These are the activations of a small neural network, seen along a few directions. Each row is one input.
In each table, some parts of the input vary, and every possible input appears once, in random order.
Descriptions start from the smaller parts, as in this example, which fits no table here: one of 6 places along a line, together with either a single point or one of 11 places along a line or (one of 3 separate values, together with one of 5 places around a ring).
Shared parts are said once, and a part with two or three values counts as separate values.

Table:
row 1: [-21  -2  23 -18   3 -18 -11 -16 -12 -13  -9 -27  15 -26 -22  -9  33 -25
  -3]
row 2: [-17  -5 -12  -3  11 -25  -7  13  -7 -13  13  15  29 -21 -40  -1 -13 -29
 -17]
row 3: [-32  -7  10   4  17 -13 -14  21  -8 -28   6  -6  26  -1 -34  21  -9 -19
 -10]
row 4: [-19  -5  -3 -22   1 -30  -5 -12 -10   6   8  -2  20 -39 -36 -20  10 -34
 -11]
row 5: [-17  27   1  12  27  36 -13 -17   2  -2 -24 -32 -10   1  17  19 -15  -7
  16]
row 6: [ -2  36  -4  -5  19  28  -6 -38   3   8 -14 -32  -6 -23  19  -3   1 -16
  15]
row 7: [ 31 -21  27  -9 -36  -3  16  -3   3  12   3   4 -24  25  28 -21  44  43
   2]
row 8: [ 11  32 -33  -2  12  15  -3 -28   1  19  -7  -4  -3 -35   6 -12 -16 -25
   5]
row 9: [  7  30 -41  16  23  24  -5  -9   4   5   0  20   4 -17   4   6 -43 -22
  -1]
row 10: [ 16 -30   7  14 -22  -7  20  32  12  -1  15  22 -14  54  20   9   0  47
  -4]
row 11: [ 37 -26  -2 -12 -39 -17  23   5   7  30  12  32 -20  11  18 -28  20  29
   0]
row 12: [-14  27 -21  19  26  33 -12   1   2  -3  -8  -4  -1   2   5  27 -43 -12
   6]
row 13: [-30  -4  28  -4  13  -7 -19   6 -13 -27 -16 -30  14  -8 -26  19  15 -16
   5]
row 14: [ 37 -22  -9   8 -30 -16  23  27  12   6  21  47  -6  31  11  -9  -5  35
  -8]
row 15: [ 15 -30  30   3 -25  -1  13  18   4   1  -2  -5 -23  48  30   1  23  51
   3]
What do these inputs look like to the network?
Answer: one of 3 separate values, together with one of 5 places around a ring
Change only the choice among 3 separate values in row 9. List by row number the other rows that result.
Answer: row 2, row 14
Change only the place on the ring of 5 in row 9. List by row number the other rows that result.
Answer: row 5, row 6, row 8, row 12

Table:
row 16: [ 34   0  -9  -3 -13  -6  36   2  21   6  22  30 -18  29  27  -7   8  33
   3]
row 17: [-22  17 -33   8  23  26  -6  -1  -3  10   4  -4  -6  -2  13  30 -46 -21
   1]
row 18: [-15 -41  26 -16  -9 -49  16  26  13  -1  23  -6  20  19 -16 -12  17  18
  -6]
row 19: [-24  34 -14   4  15  31 -18 -31  -6   8   5   9   4 -21 -23   0 -24 -23
  -1]
row 20: [-20  35  16   8  26  31 -24 -18  -3 -19 -33 -50   0 -12  -3  17   8 -17
  17]
row 21: [-41   7   8  -5  20 -16 -22   5 -10 -21   5 -11  34 -27 -57   9  -6 -37
  -7]
row 22: [ 42 -18   1  -5 -32  -8  14  -5  -8  10  -4  35 -17   1  20 -25  19  20
  -7]
row 23: [ 34 -10  -6  14 -15  11  21  23  12   5   8  39 -18  41  38   2 -18  40
  -4]
row 24: [ 20 -12  25  14 -11   9   5   8  11  -7 -19 -25 -20  37  27   1  32  42
  12]
row 25: [ -9  18 -16 -13  -2  18 -14 -26 -24  12   2  -1  -7 -37  -2   4  -4 -34
  -7]
row 26: [-31   0  -7  -8  10  -8 -21  -4 -15   4 -10 -24  12 -33 -26   5  -2 -40
  -1]
row 27: [ 33 -29  10   2 -12 -38  14  22  12  -5  -3   7  16   4   2 -24  16  20
  -1]
The inputs of row 23 and row 17 match in every part but one. If row 22 is changed in the same way as row 23 into row 17, which row does it become?
Answer: row 25
What do these inputs look like to the network?
Answer: one of 2 separate values, together with either a single point or one of 5 places along a line
Change only the choice among 2 separate values in row 24. List by row number the other rows that result.
Answer: row 20

Table:
row 28: [ -1  37 -13   5  21  30  -5 -24   1  -4 -20 -26 -13 -12  17  16  -4 -16
  16]
row 29: [ 18 -30   9   1 -23 -11  23  12  12  14  20  22 -12  39  24 -13   5  46
  -4]
row 30: [ 29 -34   2   1 -33 -13  20  11  10  26  17  36 -11  27  21 -30   6  41
 -10]
row 31: [-26  -3  15  -4   7 -14 -20  14 -14 -22  -6 -16  21 -17 -37  13   6 -25
  -4]
row 32: [-26  -2  20 -15   5 -17 -14  -2 -14 -15  -8 -32  15 -23 -27   6  22 -25
   2]
row 33: [-14  -3  -8  -9   4 -24 -11   2 -11  -6   4  11  24 -34 -41 -12   1 -35
 -15]
row 34: [ -5  32 -25   6  26  22   1 -18   5  -1   2  -2   1 -12   9  14 -28 -17
   6]
row 35: [ 21 -30  19   6 -29  -7  13  28   8   5   4  12 -16  42  21  -1  14  44
   1]
row 36: [ 23 -28  23   0 -28  -6  18   8  10  11  -2  -2 -25  39  31 -11  31  48
   6]
row 37: [ 10  31 -35   9  16  25  -5 -21   3  13  -6  12  -3 -23   9  -6 -28 -21
   1]
row 38: [ -3  35 -11  14  20  36 -13 -12  -1  -7 -14 -12  -4  -6   9  20 -23 -10
  11]
row 39: [-28  -4   3 -13  13 -23  -7   3 -11 -14   7  -2  22 -21 -34   4  -2 -29
 -10]
What do these inputs look like to the network?
Answer: one of 3 separate values, together with one of 4 places along a line
The inputs of row 39 and row 31 match in every part but the place on the line of 4. If row 34 is changed in the same way as row 39 into row 31, which row does it become?
Answer: row 38
Change only the choice among 3 separate values in row 36. List by row number the other rows that result.
Answer: row 28, row 32
